A small network was trained on invented records. Each row is its activation on one of them, seen along a few directions.
Each row is followed by the record's values for the fields ZADIF, ZAFUV, LAF, TIBA, MEV, KEF.
Not every record has every field; a missing one is left out.
Other fields move the rows too, some of them a lot.
In the rows, 500 means zero.
Random noise pushes rows far along 3 fixed directions. That doesn't count. These rows show it; they differ only by the noise:
[394 520 601 387 420 466 655 517 572 523 412 472 510 690 532 530]
[423 364 408 488 528 552 425 414 515 631 588 463 638 449 388 539]
[395 388 578 504 490 426 503 566 363 586 632 403 683 480 529 493]
[350 553 580 318 508 384 650 463 549 555 435 441 561 802 478 558]
[444 433 440 449 437 614 528 415 655 573 436 521 503 529 422 547]

[534 418 339 558 620 623 324 291 562 602 593 491 593 466 373 488]
ZADIF=fuzi ZAFUV=sigo LAF=dosun TIBA=vubet KEF=ziv
[486 412 388 525 620 523 375 400 455 598 643 481 624 405 401 507]
ZADIF=fuzi ZAFUV=sigo LAF=dosun TIBA=kipi KEF=velol
[516 560 512 492 628 359 467 541 348 473 590 482 495 500 467 504]
ZADIF=tatu ZAFUV=kide LAF=goni TIBA=kipi MEV=palo KEF=velol
[485 450 573 595 323 662 581 536 651 476 391 527 401 451 545 455]
ZADIF=tatu ZAFUV=gimo LAF=figi TIBA=bikoz KEF=velol
[561 645 574 456 375 504 635 597 588 381 320 609 321 568 564 527]
ZADIF=tatu ZAFUV=gimo LAF=figi TIBA=bikoz MEV=bon KEF=velol
[586 540 658 581 418 417 519 723 291 396 545 499 496 405 661 463]
ZADIF=tatu ZAFUV=kide LAF=goni TIBA=bikoz MEV=bon KEF=ziv
[469 490 447 421 487 566 520 398 608 566 428 495 548 618 458 540]
ZADIF=fuzi ZAFUV=sigo LAF=dosun TIBA=vubet KEF=ziv
[517 404 478 618 415 661 457 460 604 520 485 510 475 397 483 459]
ZADIF=tatu ZAFUV=gimo LAF=figi TIBA=bikoz KEF=velol
[540 509 620 582 434 436 516 674 351 433 540 496 530 420 632 451]
ZADIF=fuzi ZAFUV=sigo LAF=dosun TIBA=bikoz MEV=bon KEF=ziv
[463 392 350 544 496 619 446 462 608 543 487 554 458 310 342 529]
ZADIF=fuzi ZAFUV=sigo LAF=dosun TIBA=vubet MEV=nafe KEF=velol
[541 616 506 466 649 341 473 494 375 454 558 484 495 592 545 486]
ZADIF=fuzi ZAFUV=sigo TIBA=bikoz MEV=nafe KEF=ziv
[548 583 470 323 390 534 592 517 620 479 319 612 464 616 498 620]
ZADIF=tatu ZAFUV=gimo LAF=figi TIBA=vubet MEV=nafe KEF=ziv
[493 372 458 641 585 540 344 440 395 589 680 424 662 377 473 435]
ZADIF=fuzi ZAFUV=sigo LAF=dosun TIBA=bikoz KEF=ziv
[543 424 234 544 591 647 309 277 639 563 534 526 498 395 306 504]
ZADIF=fuzi ZAFUV=sigo LAF=pon TIBA=bikoz KEF=ziv
[443 493 557 437 534 453 492 390 510 589 546 394 676 722 539 476]
ZADIF=fuzi ZAFUV=sigo LAF=goni TIBA=bikoz KEF=velol
[395 414 484 584 572 539 469 407 530 580 566 427 551 522 419 448]
ZADIF=fuzi ZAFUV=sigo LAF=dosun TIBA=bikoz KEF=velol
[382 487 622 493 432 497 622 515 566 522 444 453 487 617 544 472]
ZADIF=tatu TIBA=bikoz KEF=velol
[678 535 404 540 454 619 456 499 568 396 447 624 336 348 533 462]
ZADIF=fuzi ZAFUV=sigo LAF=pon TIBA=kipi MEV=nafe KEF=ziv
[488 678 667 452 345 561 753 508 745 348 206 525 223 766 644 462]
ZADIF=fuzi ZAFUV=sigo TIBA=vubet KEF=ziv
[544 537 468 507 541 537 456 431 531 494 489 515 463 513 493 524]
ZADIF=tatu ZAFUV=rokem TIBA=bikoz KEF=ziv
[524 602 486 457 610 387 500 475 473 472 506 510 479 583 498 481]
ZADIF=fuzi ZAFUV=sigo LAF=dosun TIBA=kipi MEV=nafe KEF=ziv
[543 577 565 500 525 361 505 600 339 406 546 469 502 540 579 458]
ZADIF=fuzi ZAFUV=sigo LAF=pon TIBA=vubet MEV=bon KEF=ziv
[546 521 592 569 420 491 560 640 456 398 474 540 401 415 592 449]
ZADIF=fuzi ZAFUV=sigo LAF=dosun TIBA=vubet MEV=bon KEF=velol
[562 556 490 495 450 541 553 547 560 439 404 577 343 454 508 513]
ZADIF=tatu ZAFUV=kide LAF=goni TIBA=kipi MEV=palo KEF=velol
[577 469 669 617 349 467 529 755 315 408 553 522 515 335 686 448]
ZADIF=tatu ZAFUV=gimo LAF=figi TIBA=bikoz MEV=bon KEF=velol
[506 568 378 412 513 622 551 297 784 515 324 584 350 668 387 537]
ZADIF=fuzi ZAFUV=sigo LAF=dosun TIBA=kipi KEF=velol
[687 433 361 648 428 697 346 520 527 477 498 597 409 151 524 490]
ZADIF=tatu ZAFUV=rokem TIBA=bikoz MEV=palo KEF=ziv
[538 628 582 487 501 509 586 485 584 398 404 528 328 596 559 491]
ZADIF=tatu ZAFUV=rokem TIBA=kipi KEF=ziv
[542 425 393 541 550 479 373 556 354 541 615 515 560 273 426 543]
ZADIF=tatu ZAFUV=kide LAF=goni TIBA=kipi MEV=palo KEF=velol
[503 617 475 409 605 372 508 491 463 440 485 513 456 599 462 550]
ZADIF=fuzi ZAFUV=sigo TIBA=vubet MEV=bon KEF=ziv
[585 439 442 536 393 637 464 504 563 516 466 563 508 357 544 502]
ZADIF=fuzi ZAFUV=sigo LAF=dosun TIBA=kipi KEF=ziv
[355 557 496 485 840 219 422 368 324 546 712 330 605 696 398 461]
ZADIF=fuzi ZAFUV=sigo TIBA=kipi KEF=velol
[632 473 582 703 195 809 586 581 736 382 300 613 254 301 677 383]
ZADIF=fuzi ZAFUV=sigo LAF=dosun TIBA=bikoz KEF=ziv
[540 468 574 495 349 543 547 618 475 485 458 521 543 408 628 507]
ZADIF=tatu TIBA=kipi KEF=ziv
[373 380 568 616 434 553 543 537 522 548 518 413 534 441 508 430]
ZADIF=fuzi ZAFUV=sigo LAF=dosun TIBA=bikoz KEF=velol
[470 631 697 417 436 332 684 709 408 390 428 529 444 586 633 510]
ZADIF=tatu TIBA=kipi MEV=nafe KEF=velol
[470 444 598 554 412 427 536 698 323 491 555 468 572 381 598 479]
ZADIF=fuzi ZAFUV=sigo LAF=dosun TIBA=bikoz MEV=bon KEF=velol
[500 402 492 539 453 629 459 394 608 563 524 464 560 498 512 454]
ZADIF=fuzi ZAFUV=sigo LAF=goni TIBA=kipi KEF=velol
[367 420 515 611 462 648 562 391 714 540 433 451 397 546 429 420]
ZADIF=fuzi ZAFUV=sigo LAF=dosun TIBA=vubet KEF=velol
[373 456 498 481 490 499 537 440 595 571 477 453 532 585 422 511]
ZADIF=tatu ZAFUV=gimo LAF=figi TIBA=bikoz KEF=velol
[383 460 510 579 510 549 548 423 636 528 480 466 417 524 441 435]
ZADIF=fuzi ZAFUV=sigo LAF=dosun TIBA=kipi KEF=velol
[562 543 494 475 514 480 494 520 461 468 491 521 491 525 530 499]
ZADIF=fuzi ZAFUV=sigo LAF=goni TIBA=vubet MEV=nafe KEF=ziv
[683 581 378 451 439 617 455 480 597 439 379 677 381 410 482 573]
ZADIF=tatu TIBA=kipi MEV=bon KEF=ziv
[512 556 574 450 352 534 620 556 618 449 352 546 432 565 572 519]
ZADIF=tatu ZAFUV=gimo LAF=figi TIBA=kipi KEF=ziv

Here are new rows. What are their fields?
[583 562 469 504 492 513 519 520 533 423 435 562 351 455 552 483]
ZADIF=fuzi ZAFUV=sigo TIBA=kipi MEV=nafe KEF=velol
[455 417 548 492 418 520 536 571 464 541 525 479 582 446 531 517]
ZADIF=tatu ZAFUV=gimo LAF=figi TIBA=vubet KEF=velol
[499 514 547 467 424 520 555 529 528 507 454 524 520 544 542 524]
ZADIF=tatu ZAFUV=gimo LAF=figi TIBA=bikoz KEF=velol
[557 530 297 439 618 554 377 325 602 542 484 574 505 536 323 573]
ZADIF=fuzi ZAFUV=sigo LAF=dosun TIBA=vubet MEV=bon KEF=ziv
[537 505 490 521 568 496 448 443 476 512 568 495 544 501 509 465]
ZADIF=fuzi ZAFUV=sigo LAF=dosun TIBA=kipi KEF=ziv
[598 493 323 547 628 518 328 421 458 494 586 565 472 366 402 532]
ZADIF=fuzi ZAFUV=sigo TIBA=bikoz MEV=bon KEF=velol
[523 538 514 534 549 460 487 482 473 435 544 474 457 513 522 428]
ZADIF=fuzi ZAFUV=sigo LAF=pon TIBA=kipi KEF=ziv
[399 467 616 590 514 437 546 541 445 513 564 410 533 525 552 409]
ZADIF=fuzi ZAFUV=sigo LAF=dosun TIBA=bikoz KEF=velol
[471 593 442 451 583 486 565 410 642 477 402 551 350 620 410 495]
ZADIF=fuzi ZAFUV=sigo LAF=dosun TIBA=kipi MEV=nafe KEF=velol
[527 385 438 665 507 645 415 447 548 511 570 512 448 294 463 421]
ZADIF=fuzi ZAFUV=sigo LAF=dosun TIBA=kipi KEF=velol
[455 568 641 502 481 359 621 664 405 412 492 502 439 520 573 469]
ZADIF=fuzi ZAFUV=sigo LAF=dosun TIBA=kipi MEV=bon KEF=velol
[516 568 488 486 706 298 415 495 292 497 648 460 560 533 469 486]
ZADIF=tatu TIBA=kipi MEV=palo KEF=velol
[320 571 751 453 500 310 710 617 439 451 483 388 486 698 590 448]
ZADIF=tatu TIBA=kipi KEF=velol
[555 512 504 460 462 523 501 506 503 498 493 542 534 496 533 531]
ZADIF=tatu ZAFUV=gimo LAF=figi TIBA=kipi KEF=ziv
[442 425 601 574 399 500 560 615 432 472 529 428 513 442 593 422]
ZADIF=fuzi ZAFUV=sigo LAF=pon TIBA=vubet KEF=velol
[497 495 460 508 499 499 481 508 518 502 502 555 477 464 435 533]
ZADIF=tatu ZAFUV=gimo LAF=figi TIBA=bikoz MEV=bon KEF=velol
[406 560 503 408 623 388 503 396 506 551 511 431 586 702 431 524]
ZADIF=tatu TIBA=bikoz KEF=ziv
[458 520 486 451 555 461 504 446 509 525 489 463 497 585 469 540]
ZADIF=tatu ZAFUV=rokem TIBA=bikoz KEF=velol
[594 451 464 614 435 592 437 567 475 459 506 530 450 286 576 460]
ZADIF=fuzi ZAFUV=sigo TIBA=bikoz MEV=nafe KEF=ziv
[503 593 571 468 586 314 547 605 323 434 559 484 472 548 541 488]
ZADIF=fuzi ZAFUV=sigo LAF=goni TIBA=kipi MEV=palo KEF=velol
[527 563 708 516 327 512 648 627 514 417 398 507 454 599 692 454]
ZADIF=tatu ZAFUV=gimo LAF=figi TIBA=bikoz KEF=ziv
[485 494 617 608 381 577 612 576 578 436 434 524 362 447 599 411]
ZADIF=fuzi ZAFUV=sigo LAF=dosun TIBA=kipi KEF=velol
